A small network was trained on made-up records. Each row is its average activation on records with the value named, seen along a few directions.
Related values have similar rows: they may be neighbours, one step apart, or belong to one group.
(in the rows, 500 means zero)
Strong random noise was added to every row along 5 fixed directions; ignore it. To show where, here is one row again and again, with new noise each time:
[542 543 628 484 586 535 560 327 504 439 687 541 479 489 626 469 541 727
 340 541 385]
[676 581 434 654 464 529 735 609 413 457 554 622 589 632 439 591 445 531
 621 558 534]
[489 470 515 451 476 270 484 422 480 625 589 471 403 558 515 792 530 319
 454 311 658]
[450 510 500 554 504 582 557 536 450 410 538 444 482 506 546 372 608 768
 384 583 483]
[617 517 466 586 439 428 618 559 447 499 547 523 482 566 478 606 545 491
 521 496 580]
[525 589 542 437 446 259 432 364 423 497 555 655 515 418 491 671 507 427
 595 411 478]
[182 612 496 383 606 459 434 376 372 516 545 615 626 547 491 647 349 561
 563 354 493]


Field BAM:
pude: [681 510 737 318 657 614 616 409 590 412 692 453 432 566 730 389 455 543
 362 647 329]
ridup: [485 795 446 524 424 446 493 620 415 410 254 764 704 253 375 464 421 276
 864 560 351]
daso: [810 428 469 628 646 679 664 553 570 572 640 697 529 590 508 490 311 395
 563 610 524]
vosa: [707 310 568 430 520 422 496 437 716 724 538 573 303 450 494 719 532 256
 516 406 576]
tuve: [311 590 345 456 622 938 548 568 335 490 293 663 755 601 344 368 286 788
 626 613 411]
deba: [710 720 644 543 459 394 539 417 514 280 648 842 599 243 531 330 473 589
 573 637 160]
lirag: [552 397 501 420 323 369 371 451 504 522 346 448 419 358 490 641 514 371
 496 396 435]
bog: [375 527 576 278 512 416 232 298 542 442 480 480 510 412 515 293 549 459
 572 485 285]
tetus: [749 484 584 565 411 411 528 379 555 462 643 581 458 436 491 499 514 503
 504 403 489]
sotuf: [318 710 308 497 467 601 585 583 320 495 428 673 815 542 400 530 271 296
 716 486 581]
kosak: [433 484 414 620 523 613 440 631 541 450 435 365 551 668 337 374 479 501
 617 654 506]
dusa: [914 614 598 686 365 382 590 466 497 334 474 831 638 383 476 491 369 529
 779 671 274]
zana: [660 499 390 697 357 422 416 632 508 386 226 417 599 354 415 290 676 574
 690 706 450]
The values of BAM form a star with 3 arms.
Question: List every value one step from tetus, in the order listed.
Answer: deba, dusa
Question: List every value one step from pude, in the order listed.
Answer: bog
Question: List every value one step from vosa, in the order listed.
Answer: daso, tuve
Question: List every value one step from ridup, in the order listed.
Answer: sotuf
